Each row below holds a small network's activations on one input, seen along a few directions.
In each table, some parts of the input vary, and every possible input appears once, in random order.
A made-up example of a description, with smaller parts first: one of 2 separate values, together with either a single point or one of 9 places along a line or (one of 6 places along a line, together with one of 8 places around a ring).
Shared parts are said once, and a part with two or three values counts as separate values.

Other details of the inputs vary at random and push rows far along two fixed directions, the same in every table; ignore that.

Rows:
R1: -15 -11 15 5 -4 5 3 -30 15 -1 -3 -18
R2: -13 -1 5 11 -10 -13 -2 -9 3 2 -6 4
R3: 23 2 7 -13 6 3 -8 9 -11 0 0 4
R4: -21 7 -2 14 -15 -7 4 -4 -6 9 -3 -13
R5: -12 8 -4 1 -6 11 19 25 -4 22 -3 -21
R6: 10 5 -4 0 9 13 7 30 2 11 -1 -12
R7: 21 2 3 -12 15 4 3 24 2 -2 0 -3
R8: -20 7 2 9 -14 6 10 9 -9 21 -10 -15
R9: -19 3 -1 8 -14 -2 7 4 -7 13 -4 -14
R10: -6 -10 3 5 -1 -25 -12 -33 1 -16 1 22
R11: 23 5 1 -7 14 7 -1 23 2 -5 -4 -3
R12: 20 3 -3 -7 18 3 -6 10 2 -12 1 5
R13: 26 -10 9 -21 4 1 -8 1 -16 -6 -3 11
R14: 21 -4 1 -14 17 3 -5 3 4 -17 10 18
R15: -20 3 -13 17 -1 2 8 3 7 11 2 -8
R16: -10 -15 -5 3 -16 -12 9 -11 -5 9 2 1
R17: 17 7 4 -11 13 21 -10 11 -3 -9 3 12
R18: -18 -1 0 11 -9 -6 -6 -21 5 -8 1 16
R19: 1 -12 0 -3 -9 -27 1 -23 -3 -7 4 12
R20: 2 -9 0 1 -10 -25 -2 -25 -3 -11 0 12
R21: 11 6 -1 -6 3 15 9 26 -8 10 -5 -14
R22: -23 10 -5 16 -4 7 0 0 6 0 4 -2
R23: 12 4 -6 -4 4 14 8 26 -6 16 2 -14
R24: -18 13 1 12 -10 9 5 14 1 12 -8 -13
R25: 3 15 2 -2 -2 18 3 23 -11 15 -3 -14
R26: -5 -6 1 3 -2 -16 -10 -27 -1 -13 -1 17
R27: 23 -1 0 -10 16 6 -9 2 4 -20 6 18
R28: 19 -9 1 -9 15 -13 -18 -11 -2 -22 5 17
R29: -14 -2 1 11 -7 -15 -2 -8 3 -2 -2 0
R30: 23 -4 0 -14 21 -5 -5 3 2 -14 6 12
R31: -25 3 -12 20 -9 9 10 0 10 8 3 -4
R32: -16 -7 -2 -12 -10 12 -6 -45 29 4 6 -13
Each input here is: either one of 2 separate values or (one of 5 places along a line, together with one of 6 places along a line).
Q: Which of the alternatives is R32?
A: one of 2 separate values

Rows:
R33: -51 12 -8 28 -15 15 17 1 25 23 -5 -38
R34: 41 -11 -6 -14 24 -15 3 26 4 -11 1 7
R35: -30 10 -19 20 -8 3 13 -1 4 9 6 -1
R36: 38 -8 9 -24 6 -6 -27 -16 -16 -31 10 48
R37: -10 -6 -13 6 -8 -26 -12 -35 -1 -19 9 36
R38: 40 -4 -4 -17 29 0 -17 9 -7 -27 15 39
R39: 44 -27 -2 -30 10 -10 -17 -20 -4 -24 20 34
R40: 25 16 -3 -19 18 38 -5 31 -18 8 5 0
R41: -28 8 -7 10 -6 10 14 -1 26 14 -1 -28
R42: 31 2 -8 -28 21 42 1 38 -12 12 8 -10
R43: -8 4 -11 11 -4 -12 19 16 4 16 -3 -18
R44: -46 15 -10 27 -24 0 0 -5 -4 4 -3 11
R45: -28 -2 -3 16 -13 -22 13 5 -5 10 -7 -14
R46: 40 0 0 -28 12 13 10 38 -11 12 -5 -21
R47: 29 15 10 -18 30 31 -15 31 6 -7 -4 -11
R48: -24 1 -8 18 -11 -8 19 15 0 21 -6 -23
R49: 20 15 10 -18 19 42 1 30 1 6 -2 -30
R50: -21 -3 2 11 -20 1 21 6 -8 30 -9 -26
R51: -33 14 12 17 -15 10 -6 -19 2 2 -16 -13
R52: 15 27 -6 -4 19 38 -4 51 -10 5 -1 4
R53: -4 12 -9 -1 -2 18 5 11 -6 11 11 -5
R54: -19 2 1 12 -19 -28 1 -9 -12 7 -6 -4
R55: 40 -8 16 -22 17 -14 -21 15 -22 -25 -6 24
R56: 42 -1 11 -21 31 0 -25 -4 6 -28 3 17
R57: -2 -17 -4 1 0 -27 -4 -45 26 -20 5 11
R58: 3 2 7 7 -3 -30 -10 -2 -13 -17 -9 17
R59: -22 0 -13 23 -12 -18 17 9 3 14 -5 -18
R60: -20 13 6 8 -18 22 2 3 -14 17 -6 3
R61: 42 -9 18 -30 25 3 -19 -10 3 -24 9 9
R62: 24 13 6 -4 36 28 -1 35 14 -6 3 -9
R63: -24 0 -14 5 -20 9 18 -10 4 21 6 -11
R64: -49 13 -27 32 -20 13 24 9 13 26 3 -20
R65: -10 -15 -12 10 -1 -27 1 -30 4 -24 15 36
R66: -42 5 -8 24 -28 -1 27 11 -2 35 -12 -38
R67: 22 11 -1 -3 32 34 2 43 20 2 4 -23
R68: -30 7 -5 8 -19 21 16 -1 -6 25 1 -10
R69: 29 17 4 -8 36 30 -12 40 12 -9 0 -4
R70: 19 22 9 -13 21 38 -10 33 3 6 -2 -25
R71: 1 6 4 -7 -1 20 8 -1 16 13 3 -28
R72: 30 -13 13 -17 -1 -19 -11 -5 -21 -14 -8 14
R73: 4 -1 1 7 -1 -33 -7 -7 -11 -8 -4 12
R74: 10 -9 20 -14 -1 -3 -19 -35 1 -12 -5 10
R75: -34 1 -18 13 -26 -1 17 -12 10 20 10 -9
R76: 0 -4 3 3 10 -12 -9 -26 15 -17 2 6
R77: -22 19 9 18 0 15 -5 4 8 2 -10 -10
R78: -7 -16 12 -1 -9 -3 -2 -40 10 1 1 -4
R79: -4 -28 -6 15 -4 -52 5 -24 2 -19 2 20
R80: 26 -18 -10 -24 8 -6 -3 -9 5 -15 15 26
R81: 21 5 -3 -19 13 47 7 36 -10 24 5 -13
R82: 14 -18 4 -14 0 -15 -9 -35 20 -14 6 3
R83: 3 16 -20 10 15 35 15 52 8 16 10 -13
R84: -7 -21 -3 6 1 -29 -9 -48 23 -20 3 13
R85: 5 -16 -7 -9 1 -14 -8 -22 -3 -16 13 31
R86: -34 12 -13 18 -13 5 3 -1 -2 11 2 2
R87: -19 12 9 18 -24 -6 1 8 -20 14 -16 -11
R88: -13 -17 -20 2 -14 -27 6 -36 13 -10 11 27
R89: -26 2 8 9 -12 0 -6 -30 5 -1 -8 -8
R90: -6 -15 2 17 -2 -52 -6 -30 -5 -25 0 31
R91: -3 -1 8 -3 -11 1 -12 -18 -17 -12 5 26
R92: 5 1 12 4 7 -12 -23 -24 11 -27 -5 24
R93: -22 -3 -5 16 -19 -15 15 4 -3 20 -4 -23
R94: 24 -27 -16 -9 8 -23 -4 -21 10 -27 19 38
R95: 28 -13 8 -25 3 7 -16 -15 -17 -10 3 28
R96: -18 -5 -7 19 -1 -11 9 -20 31 -4 3 -4
R97: -7 -16 11 -5 -15 -26 6 -23 -16 3 -4 3
R98: -6 -15 20 0 -27 -33 -11 -32 -23 -8 -10 22
R99: 16 -21 13 -20 -3 -6 -6 -36 14 -7 -1 4
R100: -25 2 1 13 -19 -11 17 1 -12 18 -10 -20
R101: -23 16 17 8 -9 27 -3 3 -1 15 -13 -19
R102: 16 -16 0 2 8 -35 1 -5 -4 -24 0 19
R103: -48 4 7 14 -22 8 10 -25 11 20 -11 -24
R104: 35 4 7 -23 25 32 -7 25 10 1 6 -24
R105: 24 18 -6 -17 19 34 -7 35 -14 7 8 1
R106: -27 -1 3 12 -5 -7 1 -25 16 -5 -1 -6
R107: 36 -1 2 -14 26 3 -18 12 -11 -32 9 43
R108: -3 17 7 10 -8 0 0 24 -18 9 -13 -10
R109: -5 -26 7 -4 -12 -21 -9 -56 12 -16 2 6
R110: 1 29 -2 21 10 17 8 62 -8 9 -13 -12
R111: -11 0 -1 -1 -19 3 19 15 -2 30 -12 -27
R112: 44 -15 21 -32 11 -9 -18 3 -25 -11 -4 16
R113: 14 4 -5 -5 8 6 14 38 0 19 -2 -21
R114: 27 3 -12 -17 24 34 1 39 -2 9 11 -2
R115: -34 -4 -9 8 -31 6 19 -17 5 27 4 -8
R116: -23 10 -1 16 -15 -7 18 12 -8 21 -4 -23
R117: 13 -12 4 -8 0 -32 -12 -10 -13 -18 -6 16
R118: 28 21 17 -19 23 37 -18 33 -1 -6 -5 -9
R119: 4 -27 4 -4 -17 -51 2 -42 -2 -7 6 14
R120: 30 11 -3 -9 24 11 5 47 -9 3 -5 -11
R121: -34 15 3 35 -1 3 -2 -3 17 -8 -11 -2
R122: -39 5 -10 15 -24 5 15 -15 -5 16 5 -6
Q: The inputs of R81 and R78 match in every part but one. If R63 is changed in the same way as R81 into R78, which row does it become?
A: R71
Q: The inputs of R108 and R36 match in every part but one. If R54 is changed in the same way as R108 into R36, which row does it become?
A: R105
Q: The inputs of R62 and R65 match in every part but one. If R33 is changed in the same way as R62 into R65, which row does it become?
A: R114
Q: What is each input in this table made of?
A: one of 3 separate values, together with one of 5 places along a line, together with one of 6 places along a line
Q: Which other rows does R79 become when the choice among 3 separate values takes its other values? List them by row number.
A: R67, R83
Q: Which other rows does R71 become when the place on the line of 5 takes its other values? List them by row number.
A: R49, R51, R89, R109
Q: A walk changes only the place on the line of 6. It starts at R98 and steps to R87. List the rest of the walk in order.
A: R108, R55, R58, R110
